Look-ups in named tables: a row name and a column name give one cell, copied from the table.

sibe
columns: zulegip, fafepos, vigog, kal, neguruf, rivizip, togi, tumube, gen
fuso: [53953, 65256, 63391, 60236, 54874, 59401, 54179, 61746, 89490]
lis: [50761, 58351, 56493, 55100, 59363, 55800, 65159, 53229, 45265]
mav: [50432, 59596, 56614, 55557, 58392, 57179, 64853, 53032, 54826]
mab: [63261, 62416, 63368, 54948, 61451, 61949, 60027, 53200, 24690]
tadag: [50416, 59681, 56707, 55924, 58394, 57207, 65020, 53016, 54808]
nanon: [58097, 56274, 62472, 55236, 62096, 49739, 55268, 62418, 18330]
mibefip: [49504, 58885, 56457, 55755, 58379, 55778, 64344, 54004, 54955]
bure: [50256, 59588, 56664, 55799, 58236, 57166, 64766, 53112, 56364]
girig: [52090, 64966, 62398, 60456, 54493, 59082, 54895, 61658, 93243]
ror: [49446, 58710, 56400, 55714, 58317, 55518, 64477, 54112, 55565]
nov: [50931, 58354, 56565, 54945, 59339, 56024, 65098, 52925, 45495]

kal of nanon is 55236
zulegip of mab is 63261
togi of mav is 64853
zulegip of lis is 50761
fafepos of mav is 59596
rivizip of girig is 59082
vigog of tadag is 56707
rivizip of nanon is 49739
fafepos of lis is 58351
gen of bure is 56364
neguruf of tadag is 58394
neguruf of girig is 54493
Which row has the largest kal? girig

Table satope
,pel,meli,lev,gav,sif,vam,sak,fidiz,gegav,tagep
kareg,38.1,23.8,-8.0,50.8,-1.0,10.8,16.7,62.8,-23.4,41.9
sas,-55.3,26.2,-29.4,21.0,20.5,46.4,8.3,-17.1,6.8,-40.6
des,-12.1,-6.5,19.5,4.2,44.5,-8.8,-49.0,34.1,26.6,16.1
sarifi,88.0,30.2,-38.4,-37.2,1.7,65.8,33.4,35.4,39.6,52.6
nav,-1.4,10.1,49.9,46.4,41.9,-5.4,-33.6,16.2,2.7,11.0
zik,19.4,47.1,59.7,81.5,24.6,-48.7,-27.3,81.2,-1.0,10.6
sopugag,-20.5,57.3,67.9,47.4,-7.1,45.3,-0.3,-21.2,15.6,-19.9
tekav,-53.6,3.0,-42.1,-4.1,37.7,69.9,6.6,3.1,1.1,0.2
zolotu,53.3,61.4,8.6,91.2,4.5,-5.1,56.9,-6.1,22.4,25.7
tukize,63.7,-5.3,-43.2,-25.3,13.8,39.5,56.5,48.8,41.6,8.4
gev,15.3,-7.6,31.4,74.7,35.3,-52.2,-49.7,31.9,22.8,29.9
kozafo,-9.0,16.6,-10.5,60.5,46.7,6.6,37.2,11.4,-8.1,3.8

sak of sopugag is -0.3
meli of zolotu is 61.4
pel of tekav is -53.6
tagep of sopugag is -19.9
lev of sas is -29.4
fidiz of des is 34.1
meli of tekav is 3.0
meli of kozafo is 16.6
vam of sarifi is 65.8
gav of sas is 21.0
lev of tekav is -42.1
tagep of gev is 29.9
fidiz of sopugag is -21.2
pel of gev is 15.3
sif of nav is 41.9
meli of sarifi is 30.2

peg:
	zab	zad	bom	los
pobobef	498	454	451	713
vodina	549	782	479	447
dokure	492	672	385	452
robevit	712	457	552	552
pufiver	558	183	504	591
zoke	544	451	674	654
lafina	502	796	421	599
gadonop	497	389	610	347
lub	640	333	512	546

zad of dokure is 672
bom of pobobef is 451
los of pobobef is 713
los of robevit is 552
zab of pufiver is 558
los of lafina is 599
zab of gadonop is 497
los of zoke is 654
zab of lub is 640
bom of lafina is 421

fodu:
         vul  das  lofidug  gel  rit  suv  likabag  buzo  reli  limipid
tef      206  169      179  101  167  159       95   200   182       41
busutuz  176  217       79  201  193  165      182    58   171       74
noba      65  181       90  209  114  130      181   185   180      117

lofidug of tef = 179
rit of tef = 167
rit of busutuz = 193
buzo of noba = 185
vul of busutuz = 176
reli of tef = 182
limipid of tef = 41
gel of busutuz = 201
gel of tef = 101
limipid of noba = 117

zoruse =
         luduba  tosibi  fusosur  mulufi
rab         117    -895    -3187   -2954
ded         273   -4376    -7889   -3137
bemis     -2673   -3098     8060    2970
nak        -160     556    -1004   -1150
kilibag   -1150   -1886      850     156
zoto       -475    -701    -1091    -266
fegavo     -601    -630      138   -1425
tasogo    -1110   -4189    -1865    2020

What is the mulufi of rab in zoruse?
-2954
What is the luduba of zoto in zoruse?
-475
What is the fusosur of ded in zoruse?
-7889
What is the luduba of nak in zoruse?
-160
What is the tosibi of fegavo in zoruse?
-630
What is the luduba of fegavo in zoruse?
-601
What is the fusosur of bemis in zoruse?
8060
What is the mulufi of kilibag in zoruse?
156
What is the tosibi of bemis in zoruse?
-3098
What is the fusosur of nak in zoruse?
-1004
What is the luduba of ded in zoruse?
273
What is the luduba of bemis in zoruse?
-2673
What is the luduba of rab in zoruse?
117
What is the fusosur of fegavo in zoruse?
138

kuduro =
cols = keruk, norud, meso, gonur, gesepa, lome, lak
sizod: [0.51, 0.13, 0.52, 0.43, 0.53, 0.58, 0.52]
zonazuf: [0.51, 0.97, 0.65, 0.42, 0.37, 0.38, 0.47]
vovar: [0.44, 0.54, 0.44, 0.52, 0.50, 0.49, 0.47]
bilizez: [0.46, 0.16, 0.56, 0.39, 0.51, 0.57, 0.50]
dekisim: [0.52, 0.62, 0.47, 0.54, 0.48, 0.46, 0.49]

vovar, lak => 0.47
vovar, gonur => 0.52
sizod, lome => 0.58
bilizez, lome => 0.57
vovar, keruk => 0.44
sizod, meso => 0.52
dekisim, norud => 0.62
sizod, keruk => 0.51
Which row has the largest meso? zonazuf

lani
|  | tirug | tis | gul |
|---|---|---|---|
| rof | 58.944 | 7.064 | -62.418 |
| kabop | 72.248 | 57.615 | -57.222 |
| sus | 0.742 | 67.450 | -63.489 |
| pak | 86.761 | 13.546 | -58.331 |
| losina | 8.235 | -24.703 | -62.660 |
| kepe | 3.282 | 10.150 | 82.249 |
| getopep | 71.224 | -45.417 | 67.643 |
| kibopet | 78.238 | 53.246 | -56.816 |
| kunisog | 39.078 | 65.827 | 39.503 |
| teramo | -22.888 | -42.525 | 27.664 |
| buf | 24.834 | -0.293 | -37.701 |
| kopeda | 81.028 | -43.477 | 13.778 |
| ketu | 40.489 | -38.261 | 23.343 |

gul of kunisog is 39.503
tirug of ketu is 40.489
gul of kabop is -57.222
tis of rof is 7.064
tis of teramo is -42.525
gul of pak is -58.331
tirug of kunisog is 39.078
tis of losina is -24.703
tirug of losina is 8.235
Row with the largest tis: sus

